Each row below holds a small network's activations on one input, seen along a few directions.
Each table varies a few parts of the input and shows all the possible inputs, shuffled.
Descriptions start from the smaller parts, as in this example, which fits no table here: one of 3 separate values, together with either a single point or one of 11 places along a line or (one of 4 places along a line, together with one of 5 places around a ring).
Shared parts are said once, and a part with two or three values counts as separate values.
In the rows, zero is written as 128.

Other details of the inputs vary at random and push rows far along three fixed directions, the same in every table; ignore that.

Rows:
row 1: [115 120 117 143 116 165 183 168  91 160  70 156]
row 2: [145  94  70 152 134 118 149  90  74 153  75 114]
row 3: [125  76 127 118 138 108 133 105 123  67 144 109]
row 4: [116  96 132 119 141 103 121 116 119  77 157  75]
row 5: [ 69 126 187 123 114 142 152 183 131  90 147 124]
row 6: [ 79 117 191 114 119 151 152 184 134  97 146 116]
row 7: [149 204 179 105 119 167  97 150 225 161 170 225]
row 8: [181 161  82 134 137  94  70  75 139 164 137 105]
row 9: [174 229 116 136 110 179 114 147 175 236 100 229]
row 10: [103 126 120 154 108 155 179 159  86 161  69 162]
row 11: [150 201 178 104 122 164  92 156 226 164 168 224]
row 12: [147  98  67 151 130 121 151  92  72 146  76 114]
row 13: [111 119 122 145 117 166 183 160  91 165  68 156]
row 14: [ 79 119 186 113 124 151 153 188 136  95 147 115]
row 15: [139 118  73 152 133 114 138 105  68 156  89  80]
row 16: [147 204 175 103 127 167  96 153 226 162 170 225]
row 17: [158 120 134 103 151  96  78  68 187  77 197 140]
row 18: [117 120 119 144 109 164 181 168  92 160  68 154]
row 19: [181 164  80 134 137  97  73  75 138 161 139 106]
row 20: [122  71 130 118 142 106 131 106 126  73 143 109]
row 21: [116 122 116 143 112 166 181 169  91 158  69 155]
row 22: [126  74 130 119 135 106 132 105 124  69 144 109]
row 23: [ 89 100 179 112 125 156 168 174 141  82 140 152]
row 24: [169 168  77 145 136  85  71  71 131 163 135 112]
row 25: [ 95 148 125 154 107 151 168 177  81 169  76 126]
row 26: [167 250 118 135 117 172  96 161 173 251 110 196]
row 27: [147  92  74 153 131 116 147  89  73 155  73 112]
row 28: [ 78 118 186 113 123 152 154 187 135  96 148 116]
row 29: [114  92 140 120 137 101 116 112 119  84 155  73]
row 30: [113  76 129 127 134  94 129 103 120  68 142 115]
row 31: [ 90 146 124 142 119 145 169 177  76 178  78 128]
row 32: [144 227 181 105 122 160  78 164 221 175 179 190]
row 33: [ 94 147 125 155 107 152 168 175  80 170  77 127]
row 34: [ 83 118 189 113 117 149 152 190 135  95 145 114]
row 35: [ 83 122 180 112 119 152 153 193 134  89 147 115]
row 36: [ 90 102 178 111 121 157 167 175 140  80 139 151]
row 37: [106 140 129 146 108 161 170 178  84 174  77 119]
row 38: [ 88 102 179 112 120 159 168 171 140  80 140 152]
row 39: [158 115 141 103 149  92  71  69 190  81 193 135]
row 40: [115  99 132 119 137 105 121 112 118  75 157  75]
row 41: [115  97 133 120 141 104 122 112 118  78 158  77]
row 42: [115  93 135 119 142 100 117 117 121  81 155  74]
row 43: [141 118  76 152 125 114 137 103  69 155  87  79]
row 44: [148  97  70 152 126 119 151  89  73 148  75 114]
row 45: [174 163  82 135 144  99  75  69 138 166 139 108]
row 46: [145 146 137 112 143  75  53  82 182  85 204 109]
row 47: [179 166  77 133 140 100  74  76 137 159 139 107]
row 48: [108 142 124 145 107 161 169 184  85 169  77 119]
row 49: [174 226 119 136 111 177 113 145 176 239  99 228]
row 50: [176 225 117 135 111 175 111 148 177 240  98 228]
row 51: [158 119 133 103 151  96  77  70 187  77 198 140]
row 52: [140 119  72 151 129 116 137 105  68 153  88  79]
row 53: [ 79 104 182 120 117 143 162 174 138  81 138 158]
row 54: [161 116 139 102 146  91  72  72 190  79 193 136]
row 55: [149  91  74 152 131 114 145  93  74 154  72 111]
row 56: [141 113  79 152 130 109 131 106  70 161  84  76]
row 57: [142 118  75 151 126 112 135 106  70 154  86  77]
row 58: [178 163  85 135 137  98  73  68 138 165 139 107]
row 59: [182 137  81 136 141 103  89  56 138 160 124 140]
row 60: [ 82 120 183 113 123 151 155 191 134  92 149 117]
row 61: [142 115  78 151 127 110 134 105  70 158  84  76]
row 62: [111  78 131 129 134  97 132  96 119  69 143 117]
row 63: [149  96  70 152 126 118 150  91  73 148  75 113]
row 64: [155 143 140 103 144  88  57  79 187  84 210 103]
row 65: [179 163  77 134 144  98  74  77 137 162 140 108]
row 66: [122  72 131 118 143 106 132 104 125  74 143 109]
row 67: [160 119 133 103 152  94  76  73 188  77 196 139]
row 68: [ 89  97 185 112 117 155 165 172 141  86 138 150]
row 69: [117  98 131 118 137 104 119 116 119  74 156  74]
row 70: [ 73 103 182 107 129 138 164 173 134  90 140 160]
row 71: [ 78 104 182 120 117 144 163 172 138  81 138 158]
row 72: [ 81 115 189 113 119 148 149 192 136  97 145 114]
Each input here is: one of 2 separate values, together with either a single point or (one of 5 places along a line, together with either a single point or one of 6 places around a ring).
The inputs of row 22 and row 19 match in every part but the choice among 2 separate values. If row 63 is changed in the same way as row 22 into row 19, which row does it become?
Answer: row 64
The inputs of row 65 and row 1 match in every part but the choice among 2 separate values. If row 31 is changed in the same way as row 65 into row 1, which row does it become?
Answer: row 70
Change only the place on the ring of 6 in row 45. List by row number the other rows that result.
Answer: row 6, row 40, row 41, row 43, row 58
Change only the choice among 2 separate values in row 33. List by row number the other rows that result.
Answer: row 10
Change only the choice among 2 separate values in row 57. List by row number the other rows that result.
Answer: row 9

Rows:
row 73: [114 144 171 116 113 106  91 144 181  86 201 179]
row 74: [142 163 169 147 123 181 148 167 148 203 103 167]
row 75: [153 106  78 122 132  72 104  49  69 132 109  71]
row 76: [134  99  86 153 139 106 168  99  63 180  78  72]
row 77: [112 108 156 112 113 113 148 123 129 108 124  96]
row 78: [131 166 123 125 119 151  95 109 162 150 158 187]
row 79: [ 97  58 119 134 166  90 106  73 125  58 168  86]
row 80: [110  88 114 140 133 120 160 176  93 127  72 111]
row 81: [114  80 124 110 151 150 139 139 125 101 143 119]
row 82: [165 149 106  96 174  99  79  87 156 109 190 125]
row 83: [ 36  69 183 128 127 166 179 183 113  65 147 134]
row 84: [140 150 123 123 109 168 121 128 122 207 107 159]
row 85: [151 189 126  95 141 135 100 134 164 140 133 161]
row 86: [ 96 116 161 112 146 112 130 130 114 115 124  91]
row 87: [125 169 112 168 129 121 122 154 128 191 104 175]
row 88: [124 125 166  88 166 150  97 143 206  98 192 153]
row 89: [186 165  87 105 131 123 111  93 155 148 159 149]
row 90: [154 153 108 120 127  90  93  61 162 100 196 141]
row 91: [142 156 129 145 117 128 118 155 123 212 108 155]
row 92: [138  56 157 128 142 105 123  89 125  73 168  76]
row 93: [ 99 118 112 138 155  89 121  93 101  90 126  97]
row 94: [ 90  51 144 123 138 134 147 124  90 111 127  82]
row 95: [104  92 161 130 128  95 120 147 128 120 118 101]
row 96: [167 141 129 136 123 117  89  73 166  96 184 158]
row 97: [ 99  81 155 120 148 134 128 126 126 128 135 100]
row 98: [179 126 105 104 137  85  70 100 163 107 182 141]
row 99: [134 121  63 145 144  66 105  48  76 107 103  87]
row 100: [166 156 125 126 117  86  66 103 161 170 123 138]
row 101: [118 192 107 148 137 143 133 136 107 183 117 171]
row 102: [ 90 167 176 116  91 155 161 169 165 104 151 185]
row 103: [154 187  60 169 128 117 128  86 118 203  78 145]
row 104: [ 99  88 107 143 147 110 114  86 120  95 121 103]
row 105: [192 131 123 108 127 126  91  88 181  91 164 148]
row 106: [ 82  61 204 110 143  89 124 162 146  65 178  93]
row 107: [142 163 122 122 125  92  94  76 180  98 167 142]
row 108: [122  93 134 115 124 106 129 160 129  88 115 121]
row 109: [108  52 115 106 132 146 158 134  89  80 126 101]
row 110: [156 107  57 125 174  80 110  68  86 117 102  70]
row 111: [140 168 129 122  96 156 138 196 141 174  95 195]
row 112: [116 170 164 112 116 166  68 161 193  88 206  89]
row 113: [126 108  85 144 144 110 151 103  37 176  82  78]
row 114: [ 95 111 137 124 128 160 203 188 108 122  84 118]
row 115: [139 185 129 114 109 172 163 177 153 172  92 175]
row 116: [118 236 131 138 103 187 122 207 120 177 124 108]
row 117: [123  98 120 139 118  81  81 136 117  48 178  16]
row 118: [117 155 169  89 103 168 165 186 171 107 147 174]
row 119: [ 87 152 137 146  88 176 181 211  91 116 117  57]
row 120: [162  85  71 161 142 134 162 108  76 140  52  91]
row 121: [187 171  47 142 140 135 139 104 110 211  97 142]
row 122: [100  81 152 113 108 125 180 136  86 104 132  89]
row 123: [135 162 117 126 173  82  74  72 156 110 186 131]
row 124: [ 86 164 177 127 118 158 164 176 162 119 168 178]
row 125: [111  95  65 163 120 123 143  90  64 142  53 107]
row 126: [126 180 153 128 112 168 161 168 139 208 120 163]
row 127: [149  86 134 118 125 150 153 134 121  81 141 126]
row 128: [135 147 141 161 137 146 132 127 149 138 132 162]
row 129: [138 132 207 111 134 137  96 126 208 100 175 138]
row 130: [110 163 159 127 121 182 128 164 154 207  89 164]
row 131: [100 103 135 139 101  95 129 139 116  85 129 140]
row 132: [ 64  69 209 109  88 126 167 203 113  77 126 121]
row 133: [150 156 143  92 137 102  79  86 147 130 186 126]
row 134: [102  86 156 110 121 133 123 122 129 112 115 103]
row 135: [ 90 104 141 150 129  93 125 143 127  95 122 126]
row 136: [158 174  64 173 108  97  99 106 110 199  65 162]
row 137: [144 109  56 127 138 123 161 113  36 145  81  98]
row 138: [122 195 107 137 109 139 130 129 109 168 101 178]
row 139: [122  88 129 123 141 112 136 162 120 101 142 122]
row 140: [206 154  59 159 140 153 128 102 112 203  88 150]
row 141: [ 51  95 213  95 117 140 173 190 106  73 122 101]
row 142: [191 146  69 124 123 106  58  35 138 193 116 129]
row 143: [132 132 170 101 155 112  94 167 199  98 191 157]
row 144: [133 162 124 109 106 195 142 173 147 175  95 192]
row 145: [ 84  90 137 122 136 180 178 186 109 127  76 126]
row 146: [165  82  69 163 153 135 167 111  70 148  68  94]
row 147: [179 131 152 115 113 115  82  75 176 114 164 135]
row 148: [103 140 168 102 115 138  90 118 195  78 187 177]
row 149: [ 68 130 140 135 112 152 187 173  64 117 107 144]
row 150: [129 165 129 113 117 192 137 175 154 177  84 183]
row 151: [156 145 135 146 143 109  82  75 185  98 161 144]
row 152: [169  91  66 165 118  88 116  38  89  97 107 103]
row 153: [ 99  73 143 161 128 138 174 134  93  77 127 116]
row 154: [145 168 170 138  95 179 143 162 151 186  84 170]
row 155: [120  96  66 182 127  91 146 117  51 155  80 112]
row 156: [ 97 107 135 126 138 161 209 191 101 130 100 121]
row 157: [150 183  99 110 122 152 134 145 116 171  97 167]
row 158: [144 178 151 116 129 127 110 118 181 173 140 141]
row 159: [188 123 141 116 126 110  77  62 165 117 182 124]
row 160: [129 166 156 129  91 150 132 186 129 204 111 180]
row 161: [ 48  90 213 104 145 141 180 195 103  89 141  98]
row 162: [135  94 118 154 122 106 127  83 118  74 115 110]
row 163: [195 128 117 112 142 112  79  75 186  88 156 130]
row 164: [153 180 134 156 100 176 109 164 146 129 143  88]
row 165: [141 102  82 140 100 108 167  92  58 162  68  84]
row 166: [155 155 119  98 181 105  86 104 164 117 179 129]
row 167: [ 83  85 127 147 142 106 177 124  95  84 132  94]
Describe the family of inputs behind these rows.
Answer: one of 5 separate values, together with either a single point or (one of 3 separate values, together with one of 6 places around a ring)
The inputs of row 146 and row 88 match in every part but the choice among 5 separate values. If row 92 is changed in the same way as row 146 into row 88, which row does it become?
Answer: row 94
The inputs of row 166 and row 143 match in every part but the choice among 5 separate values. If row 157 is changed in the same way as row 166 into row 143, which row does it become?
Answer: row 111
Change only the place on the ring of 6 in row 84. List by row number the other rows that result.
Answer: row 94, row 97, row 130, row 134, row 142
Change only the place on the ring of 6 in row 115. List by row number the other rows that result.
Answer: row 89, row 114, row 118, row 121, row 156
Change only the choice among 3 separate values in row 98. List by row number the other rows that result.
Answer: row 73, row 160
Change only the choice among 5 separate values in row 106. List by row number the other rows that result.
Answer: row 74, row 76, row 97, row 161
